These are the activations of a small network on made-up records, seen along a few directions, one row for each record.
After each row come some of the record's fields: C, H, U, F, W.
A field that a record lacks is left out.
Other fields move the rows too, some of them a lot.
[ 11   4  17   7   7  15  -1   1   2 -14   9 -27 -33  -7  17] -> C=c1, H=h2, U=u1, F=f1, W=w2
[-10   1  38  -9 -10   8 -33  -3  -8 -22   0  -5  -7  -6 -13] -> C=c1, H=h1, U=u1, F=f3, W=w2
[  7  12  20   8  11  15 -16  -6   0 -10  16 -40 -12 -13  18] -> C=c1, H=h2, U=u1, F=f1, W=w1
[  7 -10 -13  11  10   8  32   2  -9  18 -23  18  -2   8  24] -> C=c2, U=u1, F=f2, W=w2
[  3  -3   8  14  -7  19   3   2   9  -8   6 -10  -6   6  -6] -> C=c2, U=u2, F=f3, W=w2
[  8  10 -30  -1  11  13  51   4   0  19 -25   4 -14  12   6] -> C=c2, U=u1, F=f3, W=w2
[ -6  11 -11   8  -6   7  -2  31   3  -5 -12   0 -12   9   9] -> C=c1, H=h1, U=u1, F=f1, W=w2
[-15 -13  13 -13 -22 -22 -33 -26 -14  -2 -18  18  16 -10 -24] -> C=c1, H=h2, U=u1, F=f3, W=w1
[ 11   3 -22   1   7  19  35   3   4   3  -8  17  -4  15   8] -> C=c2, U=u2, F=f2, W=w2
[ -1 -18  -6 -17 -12   0 -11   3  -7 -19  12 -12 -11   2   5] -> C=c1, H=h2, U=u1, F=f1, W=w2
[  8 -17 -28  -8   3 -15  32  -7 -11  23 -15  14  -6  19  -6] -> C=c1, H=h2, U=u2, F=f3, W=w2
[ 27  -1 -26  -2  -5  -3  32  -5  -6   6 -13  21   1   0   7] -> C=c1, H=h2, U=u2, F=f2, W=w1
[ -7 -13 -19   3 -22 -36  23 -16 -24  11   0  29   1   7 -10] -> C=c1, H=h2, U=u1, F=f1, W=w2
[  1  -5   2   5  -6  10  -3  -8  -3   3   4  10  -2  -7 -17] -> C=c2, U=u2, F=f3, W=w1
[-11   0  11   3 -12  -8 -34  -3  -5 -13   6  15  20  -7 -33] -> C=c1, H=h1, U=u2, F=f3, W=w1
[-21 -19  21 -22 -42 -37  -7 -14 -13  -1  -1  13  42   0 -27] -> C=c1, H=h2, U=u1, F=f2, W=w2
[ 28  15  19  -3  13  32 -11  29  12   0  -7 -10 -22  13   9] -> C=c1, H=h1, U=u1, F=f2, W=w2
[-16  20  10  10   4 -14  -1  -6  12  18 -12  -1  17  -6 -12] -> C=c1, H=h1, U=u1, F=f3, W=w1
[  0  12  27   9  -8  24  -5  -2   1 -12   4 -16  -8 -15 -11] -> C=c2, U=u1, F=f3, W=w2
[ -7  -7 -26   4  -4 -17   1  -7 -13  17 -12   1   6  -2 -15] -> C=c1, H=h2, U=u2, F=f1, W=w1
[-29   1  26   8 -12   9 -24 -14   4 -25   4 -19 -13  10   4] -> C=c2, U=u1, F=f1, W=w2
[  3   1 -37   9  17  15  39  15   2   6 -10   8 -20   3  19] -> C=c2, U=u2, F=f1, W=w2
[-22   3  11  12 -14 -20 -22  -9  -8  24 -13  21  25   6 -22] -> C=c1, H=h1, U=u1, F=f3, W=w1
[ 12  13  -1   9   9   1   8  -5 -10   4 -11   1   0  -8  -3] -> C=c1, H=h2, U=u1, F=f3, W=w1
[  6   6 -26   4 -21 -36  35   3  -6   8 -23   1 -10  -1   6] -> C=c1, H=h2, U=u1, F=f1, W=w2
[-22  11 -12 -13  -9  -8   3   1 -19   9  -4  35  -1  17  -3] -> C=c1, H=h1, U=u1, F=f3, W=w2
[ -9   8  17   0 -35 -28 -19  14 -19  -2  -6   9  22   0 -15] -> C=c1, H=h1, U=u1, F=f3, W=w2
[ 11  -6 -11  13   3  18  -9  14  10   6 -20  -3   9  -3   5] -> C=c2, U=u1, F=f2, W=w1
[ 11  12 -47  -2  19  -4  48  14   0   8 -10  21 -20  18  16] -> C=c1, H=h1, U=u2, F=f1, W=w2
[ -1  13  13 -31   5 -15 -19  -2   9  -2  20  13  14 -11  -4] -> C=c1, H=h2, U=u1, F=f3, W=w1
[ 19  10 -26 -12  26  10  10  22  -8  -9  -8 -15 -17   3   6] -> C=c1, H=h2, U=u2, F=f1, W=w2
[-23 -22  27   2 -20 -18 -27  -3  -6  -9 -17   8  28   7 -16] -> C=c1, H=h2, U=u1, F=f2, W=w2
[  5   9 -28  11  12  11  17   9   3  -4   3  -5  -4  -7   6] -> C=c2, U=u2, F=f1, W=w1
[-32 -15  -6   1 -20 -10  -6   1 -16   7  14  20   4   6   1] -> C=c2, U=u1, F=f1, W=w2
[ 20  17  -5   6   4   9   5   5  -1 -17  -2  11 -22  30   9] -> C=c1, H=h1, U=u1, F=f3, W=w2
[ -6  -5   5   1 -10 -17  -8 -22 -11  21   3   6  19   9  -2] -> C=c1, H=h2, U=u1, F=f3, W=w1
[ -9   1  31 -17 -37 -21  -1  -3  -9   4   5  13  14 -21 -16] -> C=c1, H=h2, U=u1, F=f3, W=w2
[ 17 -12 -18 -17  -8 -25  41   7  10  20 -31  15   7   7  15] -> C=c1, H=h2, U=u1, F=f2, W=w2
[ 16   8 -21 -12  33  11  23  16  -3  -5  -5  11 -15  -1   4] -> C=c1, H=h2, U=u2, F=f3, W=w2
[ -3 -15  37   3   1  -1 -26   8   4  -4  24  -9   3  -8  -8] -> C=c1, H=h2, U=u1, F=f3, W=w2
[ 10  -6   3  -7   3  -3  24  -2  -4  18 -19   5   6  10  14] -> C=c1, H=h2, U=u1, F=f2, W=w2
[ -6  -7 -18  -8 -49 -54  14 -28 -10  16 -36  30  37   3  -4] -> C=c1, H=h2, U=u1, F=f2, W=w1
[ -5 -14 -16 -13  -7   4   9 -11  15  10 -26   8  19 -10   9] -> C=c2, U=u1, F=f2, W=w1
[ -5 -13  17  -5 -27 -20 -29  -6 -28 -10  -3 -12  17  -2 -30] -> C=c1, H=h2, U=u1, F=f2, W=w2
[  9  15   0   1  16  16  13   5  22 -10  17 -28 -18   7   9] -> C=c1, H=h1, U=u2, F=f1, W=w2
[  3  -6   5   8  -5 -13  14   0   0   5 -11   8   4  10  -4] -> C=c1, H=h2, U=u1, F=f3, W=w2
[-27   8  32  -3 -26 -17 -33 -35 -14  -4  17   5  29   9 -25] -> C=c1, H=h1, U=u1, F=f3, W=w1
[-40  -7   7 -15 -38 -32 -13 -31  -3   0 -25  42  44 -16 -31] -> C=c2, U=u1, F=f3, W=w1
[  4  -8 -27   1   7  10  36   4   3  -5 -10  15   8   5   5] -> C=c2, U=u2, F=f2, W=w2
[  5 -12  24   2  -9  21 -22   1   7 -15  -2  -2 -15  14   9] -> C=c1, H=h1, U=u1, F=f2, W=w2
[  0   3 -25   2   2 -24  41  -4  -5  15 -13  30   9  18  -9] -> C=c1, H=h1, U=u2, F=f3, W=w2
[-12 -14 -26  -7  31 -19  23  -9 -19  15 -28  30  -7  13   5] -> C=c1, H=h2, U=u1, F=f3, W=w2
[  7   1 -39 -22 -10 -23  38   2 -20  10 -38  35   3  17   1] -> C=c1, H=h2, U=u1, F=f2, W=w2
[ -8   4  -2   8  -8   3  -7 -11   6   5  14   4  -1  -4 -18] -> C=c2, U=u2, F=f1, W=w1
[-11   4 -15 -12   9  -5   3   7 -22  -1  -2  -8  -3   7   3] -> C=c1, H=h2, U=u1, F=f1, W=w2
[-24 -13  42   2  10 -11 -46   8   9   0  33 -23   2  -5 -16] -> C=c1, H=h2, U=u1, F=f1, W=w2

Here are new rows. What are their fields?
[  6  -9 -22  -4  17  16  23  10   1  -2  -9   1 -10   3   5] -> C=c2, U=u2, F=f3, W=w2
[  3   9 -21  -4   8  17  19  13 -18   2 -20 -10  -8  -7   5] -> C=c2, U=u1, F=f1, W=w2
[  2  -1 -18   5   4   4   5  -3  12  -5   3  -3  -2 -14   3] -> C=c2, U=u2, F=f1, W=w1
[ 10   0  -6   3  18  11  -2   2  16  31  -8 -26 -22  -5  17] -> C=c1, H=h2, U=u1, F=f1, W=w1
[ -6  -9  25   4 -12 -22  -1  -1   8   9  22  11  11  -1   1] -> C=c1, H=h2, U=u1, F=f3, W=w2
[ -1  15  54   3  -4  18 -48  22  16  -4  31 -38 -23   5  -4] -> C=c1, H=h1, U=u1, F=f1, W=w2
[-22   1   1  -3 -38 -36  -7  -7 -19   4  -2  37  43   1 -20] -> C=c1, H=h1, U=u1, F=f3, W=w1
[ 10   6  14   5   9 -18 -19  -6   7 -17  -7  16   7 -14  11] -> C=c1, H=h2, U=u1, F=f3, W=w1
[  2 -11  38  10 -11  -4 -34 -12  19  17   6 -10  -4  -9 -13] -> C=c1, H=h2, U=u1, F=f3, W=w1
[ -8  16  33 -10  10  -4 -51 -11  -9   2  16  -7  12   7 -11] -> C=c1, H=h1, U=u1, F=f3, W=w1
[ 14  21  -6  11  31  27  21  -1  19 -13   3 -29 -26  26  39] -> C=c1, H=h1, U=u1, F=f1, W=w2
[-12  -1  25 -29 -35  -6 -18   8  -3 -20  15  -4  16  20  -6] -> C=c1, H=h1, U=u1, F=f2, W=w2
[  6  12   5   9  -8 -14 -10 -17  11   3  12 -11  -6  -5 -12] -> C=c1, H=h2, U=u2, F=f1, W=w1
[  0   8 -35  -8   2 -11  12  -3 -17  17  -2  20  -7  -3  30] -> C=c1, H=h2, U=u1, F=f1, W=w1
[-16   6  28   5  -8  14 -28  -8  18   7   8  -2 -11  -6  -9] -> C=c2, U=u1, F=f1, W=w1
[-27 -10   5   2 -16 -26  -4 -12 -36  11 -16  10  37  13 -16] -> C=c1, H=h2, U=u1, F=f2, W=w2
[ -9 -11  -7 -18  16 -12  21  -5   4  31 -28  17  -6  12  -6] -> C=c1, H=h2, U=u1, F=f3, W=w2
[-10  -8  -9  11 -14  -4  -3  -6   6  22 -13   2  -8  -8  11] -> C=c2, U=u1, F=f1, W=w1
[ -1   1 -13   7 -20 -28   0  -6   1   6  -2   3  11   4 -12] -> C=c1, H=h2, U=u2, F=f1, W=w1
[  6  -7 -28  -3  26  26  27  10   7  -1   7 -18 -30  -6  17] -> C=c2, U=u2, F=f1, W=w2
[  5  -8 -28  -3  -1   6  22   5 -13   8 -11  26   1  14 -11] -> C=c2, U=u2, F=f2, W=w2
[ 19 -12   7   1 -16  -4  -8 -18  -6   3  10   2  23  -8   4] -> C=c1, H=h2, U=u1, F=f2, W=w1
[ 34  -2  -9 -11  14  18  26   9   5 -12   2  -3 -17  -2  15] -> C=c1, H=h2, U=u2, F=f2, W=w2
[-17  -1  21   4  16 -11 -14   4 -24  15  -4   5  17  -6 -12] -> C=c1, H=h2, U=u1, F=f3, W=w2
[ -1  13   4  15   3   5  -2  15   9 -10  10 -11 -13  -2 -10] -> C=c1, H=h1, U=u2, F=f1, W=w2
[-22  -3   5   1 -13  -4   2  -8   2 -20  -9  -8  -7  -8   9] -> C=c2, U=u1, F=f1, W=w2
[  5  -9 -24  11  -3  -8  20  12  -5   1  -9  -1  -1   2   0] -> C=c1, H=h2, U=u2, F=f1, W=w2
[ -8  -6 -31   0 -10 -51  19 -18 -18  22 -24  22  34  14 -28] -> C=c1, H=h2, U=u2, F=f3, W=w1
